A small network was shown many inputs. Here are its activations along a few directions, one row for each input.
Each table varies a few parts of the input and shows all the possible inputs, shuffled.
A made-up example of a description, with smaller parts first: ring(8) and (point or (values(2) and line(4)) or line(9)).
Shared parts are said once, and a part with two or three values counts as separate values.
(in the rows, 128 means zero)

Other details of the inputs vary at random and push rows far along two fixed directions, the same in every table; ignore that.
These rows show it; all are for the same input, with only those details redrawn:
[140 149  54 182  16 126 197  27  68  97 124]
[144 205 181 156  54 167 207 170 144 129 116]
[141 159  78 177  24 134 198  55  82 104 123]
[116 138 184  95 162 110  67 209 171 184 187]
[115 143 203  89 172 114  63 231 184 191 189]
[144 210 200 149  65 170 202 193 157 136 118]

Table:
r1: [114  58  80 124 130  76  46  88 150 140 142]
r2: [148  57  29 103 151  81  68  72 135 104 170]
r3: [130  61  98 125 149  87  43  65 152 124 148]
r4: [179 171 197 181  96 192 211 153 163  95 109]
r5: [ 75  51  64 105 195 115  92  45  54 172 142]
r6: [116 133 205  53 245 158  57 214 153 192  98]
r7: [124 113 184  66 169 119  79 218 175 131 188]
r8: [152 168 194 140 109 171 213 195  77  99  39]
r9: [152 214 174 120  57 161 199 159 169  98  91]
r10: [119 107  66 105 132  69  50  85 135 157 167]
r11: [106  53  55 140 120  70  59  77 103 155 179]
r12: [113 128 193  75 250  87  94 196 150 154 102]
r13: [ 76  66  55  93 196  63 100  42  87 148 116]
r14: [138 187 218 127 136 224 208 183 100 139  53]
r15: [157 117 186 108 206 126  59 184 217 150 154]
r16: [102 232 147 181 114 223 172 194 153  75  54]
r17: [135 100  68 202  14 133 194  30  82  80  99]
r18: [102  68 103 111 217  64  97  87  60 129 136]
r19: [ 97 118  67 165  89 128 248  13  35  95  73]
r20: [183 125  70 193  69 160 213  55 100  66 125]
r21: [164 123 182  91 219 131  66 225 228 154 165]
r22: [146 195 185 156  62 160 192 196 191 138  74]
r23: [156 138  39 141  25 126 197  29  97  44  98]
r24: [115 195 198 118 139 207 225 169 144 155  37]
r25: [122  36  88 142 141  88  51  46 111 119 176]
r26: [173 169 187 141  92 189 221 207 171  89 120]
r27: [112  82  56 122 123  70  58  66  95 152 196]
r28: [ 60  89  25 163 181 131  30  84  68  97 164]
r29: [113  88  87  93 132  82  62  91 108 128 196]
r30: [131 115 181  67 217 105  64 225 130 151  83]
Describe the family of inputs behind these rows. -> values(2) and (point or ring(5) or ring(9))
Which other rows does r24 become when the ring(5) part takes its other values? List them by row number. -> r6, r12, r13, r30
Which other rows does r11 become when the ring(9) part takes its other values? List them by row number. -> r4, r7, r17, r20, r25, r26, r27, r29
Which other rows does r22 become when the values(2) part takes its other values? List them by row number. -> r11
